Each row below holds a small network's activations on one input, seen along a few directions.
In each table, some parts of the input vary, and every possible input appears once, in random order.
Descriptions start from the smaller parts, as in this example, which fits no table here: one of 3 separate values, together with either a single point or one of 9 places along a line or (one of 4 places along a line, together with one of 5 places around a ring).
Shared parts are said once, and a part with two or three values counts as separate values.

Other details of the inputs shift rows strongly along three fixed directions, in all tables alike. That doesn't count.
These rows show it; all are for the same input, with only those details redrawn:
[ -4  11  35  20 -27 -15  65 -37  43 -92 -12]
[ -7  34  32  -6  17 -39   4   0 -49  70  10]
[-11 -28 -44   5 -18  -8  26 -29  25 -14  39]
[  6  27  89  46  -1 -26  43 -51  -3 -74  31]

Table:
R1: [ 23 -41 -64  -7  14  30 -38  -3  12   5   4]
R2: [ -11   -7  -10  -30    2    5    5    9   37  -28 -104]
R3: [ -8 -19 -69 -19 -23 -16 -35  56  36  12  20]
R4: [  6 -44 -58  -6  27  12 -37 -12  23  -2  -3]
R5: [ 16  -9 -35  29 -30  66 -26 -20  33 -19  46]
R6: [ 19 -53   9  16  48  -8   4 -47 -44  17  65]
R7: [ 18   4  53  13  22 -23   7  32   2 -45 -32]
R8: [  4  15  23 -27  42 -28 -11  62 -53  63 -38]
R9: [ 39   6  82  53  17  46   7 -39 -15 -79  -8]
R10: [ -1  42  70  14 -43  17  -4 -13  18 -36 -55]
R11: [ -6  -4 -56 -12 -20  13 -50  -6  55  -4  15]
R12: [  8   1  32 -11  28   3 -36   6 -60  71 -57]
R13: [  8 -57 -58  -2  -3  59 -13  -9  -3  23 -20]
R14: [-16 -16 -47  -4 -29  15 -51 -16  47  -7  21]
R15: [ -11    3  -23  -63   -9   -4   73   69   29  -28 -121]
R16: [ -15   -1  -12  -56  -10    6   89   50   26  -44 -117]
R17: [ -7  34  32  -6  17 -39   4   0 -49  70  10]
R18: [-33  58  16 -40  12 -23  22  60 -53  69 -21]
R19: [ 12  -5  12  48 -11  49 -49 -35 -28  27  69]
R20: [ 21  -5 -42   9 -27  35 -46  -6  45 -13  38]
R21: [-18 -13 -74 -25 -26  -5 -14  52  33   7  21]
R22: [-12   1  -1  21  17 -11 -15   6 -34  -1 106]
Q: Changing only one part turns R8 into R21. The same change can be made to R15. Which row results?
A: R22
Q: What do these inputs look like to the network?
A: one of 2 separate values, together with either a single point or one of 4 places along a line or one of 6 places around a ring
Q: Which other rows does R12 become when the place on the ring of 6 takes its other values? List them by row number.
A: R1, R2, R4, R9, R13

Table:
R23: [  3  -6   7  23  15  15 -35 -14 -33  20  57]
R24: [  4 -23 -38  -6 -11  32  12 -14  22 -16 -11]
R25: [ 10  -1  16  21  30 -14 -36 -18 -28  21  65]
R26: [-10  15  23  -3   5 -23  32  -3 -20  19  -5]
R27: [-11  -2 -38 -13 -24 -13  26   2  24  -3  16]
R28: [-22  26   0 -28 -14 -28  27  28 -11  31 -24]
R29: [-14 -19 -45 -20   7  -6  -9  25  -8  35   6]
R30: [ -1   4   8 -15  14 -12   4   1 -10  16 -33]
R31: [  6 -28 -33 -11   5  12  11  10  -1   8 -15]
R32: [  3  25  29  -9  12 -17   9  18  -3  -2 -21]
R33: [  3  -8 -34  -4 -18   7 -15   1  30  -4  -2]
R34: [  9  -6 -10  23 -22  18  -7 -23  37 -48  22]
R35: [  5  24  -8 -18  -1  10 -10  20  -3  37 -21]
R36: [  6   9  37   6  -5   1   3 -13   2 -18 -36]
R37: [  2   0  11 -10  22 -12  12  10 -18  14 -26]
R38: [  1 -34 -23  15 -12  20  15  -4  25 -57  21]
R39: [ -7  24  31   2 -12   6  -5  10   1  -5 -26]
R40: [ 23  31  91  35   9  -4  21 -16  -1 -73   2]
R41: [-11  13  -4 -22   4 -15  -4  20  -4  22 -28]
R42: [ -8 -22 -25   6 -25  15  -6  -8  36 -37   1]
R43: [  8 -21   4  26  20  11 -44 -30 -37  39  58]
Q: Changing only one part turns R36 into R42. The same change can be made to R31. Which row results?
A: R38
Q: What do these inputs look like to the network?
A: one of 3 separate values, together with either a single point or one of 6 places around a ring
Q: Which other rows does R26 become when the choice among 3 separate values takes its other values? List them by row number.
A: R27, R28
